Each row below holds a small network's activations on one input, seen along a few directions.
Each table varies a few parts of the input and shows all the possible inputs, shuffled.
A made-up example of a description, with smaller parts first: one of 2 separate values, together with either a single point or one of 11 places along a line or (one of 5 places around a ring, together with one of 6 places along a line).
Shared parts are said once, and a part with two or three values counts as separate values.

Other details of the inputs vary at random and push rows far along three fixed directions, the same in every table; ignore that.

A family of inputs:
R1: [-11 -14 -57 -15  25  19  -2   7 -17  31 -11 -25  16  -2]
R2: [ 16  -7 -22 -18  20   3   9 -11  10  21 -22  -8   3 -13]
R3: [ 11  -8  17  14   3  10  18 -13  -2 -12  -5  14  -1   6]
R4: [ 12  -3   4   0   5   1  -3  -3   2 -11  -3   8  -4   0]
R5: [-15  14   0   9 -31 -14 -23  34   0  -5  21 -22   4   2]
R6: [ 26  -7 -18 -15  23  18  28 -15  17  12 -39  -6   7 -13]
R7: [-11 -20  -1  13   8   2   2 -17 -21   7  15  18  -3  10]
R8: [ -2   2  14   3 -18 -13  -7   7   1 -12  14   5  -8   1]
R9: [-28 -14 -22   5   1   2 -15  10 -28  13  27   0   2  11]
R10: [ 29   6 -13  -5  31  18  23 -12  23  10 -44  -5   3 -20]
R11: [-28 -26 -48  -2  25  22 -12   1 -35  25  13   1   9  12]
R12: [ -8   4 -22  -3  -7   0  -8  21   0  11  -2 -24   8  -1]
R13: [-10   9   0  -5 -38 -16 -26  32  -1 -12  24 -18   0   4]
R14: [ -7  -8  13  10  -9 -11  -3  -6 -13  -4  18  15  -7   5]
R15: [ 22  13   4 -10   9  -1  23   2  24   4 -31 -13  -5 -21]
R16: [-26  -2  13   2  12   5  -6 -35 -18   0  18  19  12  24]
R17: [-14   3  39   9   9   7   7 -40  -7 -19  11  32   5  26]
R18: [-12 -22 -12   7  13  11  -7 -12 -23  -3  15  20  -3  15]
R19: [-12  -4 -47 -12  19   5  -9   8  -9  38  -8 -26  10  -9]
R20: [ 12  32  21   1 -26 -21  -3  30  30  -7  -8 -22  -5 -21]
R21: [ 17  -8  23  13   0   1   3 -16   0 -23   0  17  -4   9]
R22: [-10  -6  10  12  -5  -7  -2  -2 -13   3  17   9  -4   5]
R23: [11  0  4 -2  1 -1  1 -7  3 -2 -2  7 -6 -2]
R24: [  8  21  17 -10 -29 -18   3  27  26  -6  -4 -16  -7 -17]
R25: [ -2   7 -10 -13 -25  -9 -14  29  10  -4  10 -23   3  -3]
R26: [ 13  21  17 -10 -28 -14   2  26  26 -15  -6  -9  -6 -17]
R27: [ 26  12  34   2 -12 -14   5  -1  23 -20  -8   7 -10 -10]
R28: [  8 -14  27  19   7  -5   1 -27 -13 -13  11  29 -10  14]
R29: [ 20  -7 -16   1  39  17  25 -25   6  16 -34   3  -1  -5]
R30: [-27  29  12 -19 -22  -9 -20  19   8  -9  11 -11  14   6]
R31: [-3  0 10  8 -2 -7  3 -2 -4  2  4 -1 -4 -3]
R32: [-27  -1 -17   1 -12   0 -19  27 -17   7  21 -13   1   3]
R33: [  9 -14  28  20   6  -2   5 -32 -13 -13  11  33 -12  13]
R34: [-26   2 -16   5 -14  -2 -22  26 -13   6  18 -12   2   4]
R35: [ 23  31  18 -29   7   6  24 -10  46  -5 -44 -14  19 -14]
R36: [  8   6  33  10 -19 -14   8   0   7 -20   7  15 -13  -1]
R37: [ -1  -5 -41 -20  13  11 -11  10  -1  17  -8 -15   6  -7]
R38: [  5 -21  15  18   7  10  15 -27 -15 -17   6  27  -6  17]
R39: [-4  4 -3 11  0 -7 -7  3 -5  8  5 -5  1 -4]
R40: [ 10  -5  -6  -3  12  13  15  -7   6   2 -17   8  -3  -6]
Description of these inputs: one of 4 places along a line, together with either a single point or one of 9 places along a line.
The inputs of R9 and R3 match in every part but the place on the line of 4. If R24 is changed in the same way as R9 into R3, which row does it become?
> R6
The inputs of R23 and R13 match in every part but the place on the line of 4. If R20 is changed in the same way as R23 into R13, which row does it become?
> R5
Change only the place on the line of 4 in R21. List by row number the other rows that result.
> R4, R27, R28
List by row number the other rows that have the place on the line of 4 in common with R18.
> R4, R10, R11, R26, R30, R32, R34, R37, R40

A family of inputs:
R41: [  5 -11 -31 -15  32  14   7 -18   0  22 -21  -4  15  -5]
R42: [ -2   1  45  16 -13 -13   2 -14  -3 -23  17  19  -9  10]
R43: [ -2   4  49  19 -14 -10   4 -15  -6 -24  19  19 -10  11]
R44: [ 12  25  13 -24 -19 -19  -4  25  29   0  -9 -25  -1 -18]
R45: [ 19  -3   6 -10  22   7  12 -22  11   3 -20   8  -3  -7]
R46: [-12   0  16   7 -17 -11 -18   4  -6 -12  26  11  -1  10]
R47: [  1  -8 -32 -16  31  15  17 -18   1  26 -25  -5  13  -6]
R48: [ -5  21 -32 -29 -15 -11 -28  38  16  11  -4 -36   8 -16]
R49: [-39  -3 -24   5 -14  -5 -33  19 -29   7  32 -14  10  19]
R50: [ 33   8  -8 -18 -17  -1   2  28  30 -10 -23 -23  -4 -20]
R51: [ 10 -14   0   3  27  11  11 -31  -7   1  -6  21   2  11]
R52: [ 31   9   0 -24 -17  -6  10  29  32  -8 -23 -25  -7 -26]
R53: [-15 -13 -11   7   9   3 -19  -6 -24   1  19   9   6  20]
R54: [ 17 -23 -43 -20  18  19  10  -1  -2  15 -19  -5   3  -8]
R55: [-24  -5  -3  16  -4   6 -15   4 -20  -6  20   4   4  19]
R56: [-13 -21 -44  -9  33  17  -9 -19 -23  18   3  11   8  11]
R57: [-20   6  16  15 -24 -12 -22  10 -16 -14  31   0   2  15]
R58: [-15   1  12   1 -13 -11 -18   5 -10 -10  23   8  -9   8]
R59: [ 15  31  23 -19 -20 -17  11  21  37  -4 -21 -29  -1 -24]
R60: [  2  -2  28  10  -5  -4   4 -20  -2 -19   9  32 -13  10]
R61: [  4  -3  34  12  -7  -7   6 -19  -2 -17  12  28  -8  13]
R62: [-10 -23 -40  -4  34  19 -13 -18 -24  19   0   5  13  11]
R63: [  4  20 -19 -15 -28 -30 -12  59  21  21  -3 -53 -10 -37]
R64: [ 39 -15 -13  -9  18  18  26 -13  16  -5 -33   5  -4 -11]
R65: [ 30  29  41  -5 -16  -7  30   3  47 -16 -32  -4  -7 -21]
R66: [ -1   2  43  19 -15  -8   8 -20  -6 -21  17  26  -8  13]
R67: [-14 -24 -39 -10  29  16  -8 -19 -23  25   3  10   9  10]
R68: [ 35  -7  17  13  42  26  40 -52  13  -7 -44  24  -1   1]
R69: [ -5  21 -21 -23 -13  -9  -6  29  20  15 -11 -36  13 -17]
R70: [-18 -19 -40  -1  30  22  -1 -18 -25  24   1   2  13  13]
R71: [ -2  22 -23 -18  -7   3  -7  34  19  11 -18 -33  11 -16]
R72: [ -2  -7   5  32 -14 -12 -13  18 -15  -2  20   0 -15  -2]
R73: [ 38  23  37  -3  -5  -9  19  -7  40 -18 -34  -4  -2 -16]
R74: [-27 -11 -10  11   2  11  -5   1 -26   3  19  14   3  17]
R75: [-26  -7 -21  21 -28 -21 -31  39 -27  13  40 -16  -9  -1]
R76: [ 14   2  56  42 -32 -25  13   2   2 -27  18  26 -31  -4]
R77: [ -6   4  46  21 -15  -6   5 -11  -4 -22  16  18 -10  12]
R78: [ 11 -13 -21  -1  45  32  27 -28  -1  13 -33  12  10  -1]
R79: [-39  -3 -18   1  -8   2 -22  24 -27   7  29  -8   5  12]
R80: [ 18  -2   5  -4  32  19  31 -25  13   4 -33   6   0  -8]
R81: [-39  -2 -21   4 -15  -1 -25  23 -22   6  33  -9   9  15]
R82: [ -1  21 -19 -24 -12  -9  -9  26  18  15  -6 -35  13 -17]
R83: [ -1 -11   1   8  18  15  16 -29  -9   6  -6  18   2  10]
R84: [ -2  -1  40  17 -15 -11   6 -17  -3 -21  15  26  -6  12]
Describe the family of inputs behind these rows.
> one of 4 places along a line, together with either one of 2 separate values or one of 9 places along a line
The inputs of R68 and R83 match in every part but the place on the line of 4. If R62 is changed in the same way as R68 into R83, which row does it become?
> R67
The inputs of R64 and R52 match in every part but the place on the line of 4. If R82 is changed in the same way as R64 into R52, which row does it become?
> R43
Change only the choice among 2 separate values in R50. List by row number the other rows that result.
> R72
Change only the place on the line of 9 in R51. List by row number the other rows that result.
> R41, R46, R56, R69, R70, R78, R81, R82
Change only the choice among 2 separate values in R75. List by row number the other rows that result.
> R64
